Each row below holds a small network's activations on one input, seen along a few directions.
In each table, some parts of the input vary, and every possible input appears once, in random order.
A made-up example of a description, with smaller parts first: one of 2 separate values, together with either a single point or one of 11 places around a ring or (one of 6 places along a line, together with one of 8 places around a ring).
Shared parts are said once, and a part with two or three values counts as separate values.

Other details of the inputs shift rows strongly along two fixed directions, in all tables alike. That doesn't count.

Table:
R1: [ 6.00 -0.17  1.57  9.05  0.79  1.60 -4.03 -2.81  3.36 -8.36  5.36]
R2: [-3.90  4.32 -5.68 -0.16  5.87 -5.36  4.82 -3.73  1.54  1.61 -2.70]
R3: [-6.41  6.31 -2.89  3.83  4.55 -3.98  2.65 -5.18  1.31  1.92 -3.66]
R4: [-0.55 -0.65  3.41 -3.64 -3.65  2.96 -0.51  5.36 -2.54  4.36 -2.48]
R5: [ 0.21 -1.11  2.00 -4.92 -2.81  2.31  0.88  5.91 -3.13  4.09 -1.01]
R6: [ 6.45 -1.58  0.48  6.00 -1.66  1.73 -4.51 -3.28  5.41 -8.26  5.29]
R7: [ 3.31 -2.55  0.59 -3.37 -1.22  1.58  0.55  2.61 -2.06 -1.80  1.02]
R8: [-1.21 -3.59  3.17 -4.68 -2.41  0.89  0.67  4.71 -3.71  4.93  0.46]
R9: [-1.98 -3.13  4.60 -3.41 -3.23  1.55 -0.74  4.16 -3.15  5.16 -1.01]
R10: [-5.40  4.70 -4.13  1.47  3.08 -2.41  2.56 -7.94  2.30  1.58 -5.35]
R11: [-5.71  3.41 -5.52 -0.37  1.87 -2.55  1.40 -6.96  4.04  2.30 -4.92]
R12: [ 7.12 -4.25  0.28  4.71  2.35 -0.90 -2.49 -2.91  2.99 -8.51  8.38]
R13: [-4.06  2.48 -7.27 -2.69  4.43 -3.70  3.76 -6.37  2.12  0.76 -3.75]
R14: [-4.87  5.29 -5.57  0.58  6.44 -6.34  4.95 -3.61  1.33  1.10 -1.94]
R15: [ 1.01 -2.20  1.76 -0.43 -2.68  4.20 -2.31 -0.04 -1.53 -1.31 -1.17]
R16: [-0.47 -0.75  1.92 -3.40 -2.17  1.16  1.21  6.40 -3.20  3.94 -0.56]
R17: [-1.99  0.19  4.22 -1.94 -3.12  1.42 -0.26  7.07 -3.54  4.07 -1.25]
R18: [-0.46 -2.89  0.70 -6.27 -3.96  3.14  0.07  4.40 -3.07  3.27 -1.63]
R19: [ 1.94 -2.31  2.25 -0.83 -2.14 -0.54 -3.54  2.49 -2.85  0.26  0.27]
R20: [ 1.79 -0.55  3.43  0.58 -1.89  3.66 -1.60  1.92 -1.93 -0.20 -0.57]
R21: [-4.54  4.15 -6.33 -0.69  3.05 -4.13  3.69 -6.43  3.72  2.03 -3.14]
R22: [ 8.33 -1.66 -0.84  4.29  1.92  0.46 -2.19 -1.64  3.46 -9.10  6.79]
R23: [ 5.38 -2.79  2.51  8.32  0.93  1.08 -4.62 -5.22  3.37 -7.94  6.65]
R24: [-1.21 -0.29  2.77 -3.27 -2.25  0.73  1.16  7.63 -4.14  3.79  0.24]
R25: [ 1.23 -0.37  2.57  1.23 -2.11  1.45 -1.58  3.47 -0.08  0.31  0.69]
Description of these inputs: either a single point or (one of 4 places along a line, together with either a single point or one of 5 places along a line).
A walk changes only the place on the line of 4. It starts at R15 and steps to R11. List the rest of the walk in order.
> R18, R13
A walk changes only the place on the line of 4. It starts at R22 and steps to R5. List the rest of the walk in order.
> R4, R20

Table:
R26: [ 1.33  1.65  1.28  5.24  2.51 -1.73  0.27 -3.52  1.31 -1.84 -0.65]
R27: [ 1.16  0.54 -3.76 -3.00  3.22 -4.11  1.52 -3.77  4.02 -0.15  0.11]
R28: [-0.59  3.23 -2.36  1.58  3.05  3.77  6.26 -2.45  5.77  0.63  1.40]
R29: [ 0.90  0.82 -2.75 -0.47  4.68 -2.05  0.35 -4.97  1.29 -0.60 -1.78]
R30: [ 4.01 -7.20  3.54 -1.20 -2.39  4.47 -2.91  4.69 -3.84 -4.02  3.48]
R31: [ 0.69  4.93 -2.34  3.46  0.86  0.77  0.54 -2.30  1.45 -5.31 -2.24]
R32: [ 0.91  1.29 -0.24  2.65 -0.18 -0.22 -3.89 -4.82  5.06 -0.16 -0.96]
R33: [-0.06  4.62 -5.79  0.61  3.14 -1.23  1.63 -1.21  0.32 -3.30 -2.51]
R34: [-8.62 -0.53  1.93 -5.82 -1.42  1.42  3.64  1.15 -5.53  7.01 -7.72]
R35: [ 4.57  0.11  2.85  1.04 -6.71  6.07 -4.83  7.36 -0.26 -3.06  0.59]
R36: [-8.47  1.50  3.21 -4.38 -0.67  0.10  3.31  2.94 -6.57  7.70 -5.64]
R37: [ 2.10 -1.67 -4.78 -1.64  0.38 -2.09  0.66 -4.84  3.09 -2.37  2.94]
R38: [ 5.14 -3.65  3.91 -1.41 -2.38  0.24 -0.90  8.29 -2.23 -1.42  7.14]
R39: [ 0.29  1.58 -2.55  2.44  5.01 -3.91  1.68 -2.61  0.36  0.33 -1.19]
R40: [ 3.38 -2.09  7.03  3.24 -5.11  3.29 -5.07  6.88 -1.12 -0.11  4.57]
R41: [-0.18 -2.54 -3.77 -0.50  1.41 -2.79  0.99 -2.88  3.86 -3.43  3.09]
R42: [-2.46 -0.64 -1.20  3.98 -1.37  0.33 -3.28 -4.35  4.50 -1.53  0.37]
R43: [ 0.39 -0.05 -0.92  2.22  0.17  1.00 -0.41 -7.24  0.93 -2.85 -0.48]
R44: [-2.38  0.83 -3.66 -0.30  3.02 -5.08  2.19 -1.76  2.42 -0.48  3.17]
R45: [ 2.71  0.32 -2.90  1.34  2.70 -5.05  1.75 -1.36  3.45 -0.98  2.65]
R46: [-0.70  0.12 -1.73  3.10  4.06 -2.35 -0.27 -2.32  0.01 -2.94  2.97]
R47: [ 2.08 -3.43  6.38  2.34 -5.77  4.05 -5.60  5.65 -1.20 -0.84  4.41]
R48: [ 4.97 -3.05  6.35  2.91 -5.29  3.18 -4.82  5.86 -0.34  0.50  1.85]
R49: [-2.77  3.95  0.68  4.43  3.40 -2.63  1.56 -3.25  0.16 -0.04 -0.05]
R50: [-3.73  3.02 -3.58 -9.49 -2.03 -0.94  5.20  7.15 -3.65  5.87 -5.65]
R51: [ 5.11 -3.42  5.26  0.75 -0.74  2.19 -2.25  7.41 -5.00 -2.24  5.40]
R52: [-4.82 -1.36 -1.36 -8.70 -0.69  1.15  3.42  1.29 -6.88  7.93 -6.52]
R53: [-4.64  1.05  3.14 -7.02 -0.47  1.20  2.57  1.09 -5.07  7.92 -8.50]
R54: [-0.32  0.06 -1.87  2.60 -2.40  0.92 -3.29 -6.12  3.69 -0.21 -0.23]
Describe the family of inputs behind these rows.
> either a single point or (one of 4 places along a line, together with either a single point or one of 6 places around a ring)
A walk changes only the place on the line of 4. It starts at R40 and steps to R49. List the rest of the walk in order.
> R51, R38
Which other rows does R43 become when the place on the ring of 6 takes its other values? List them by row number.
> R26, R34, R36, R49, R53
Which other rows does R54 become when the place on the line of 4 takes its other values? List them by row number.
> R37, R43, R52
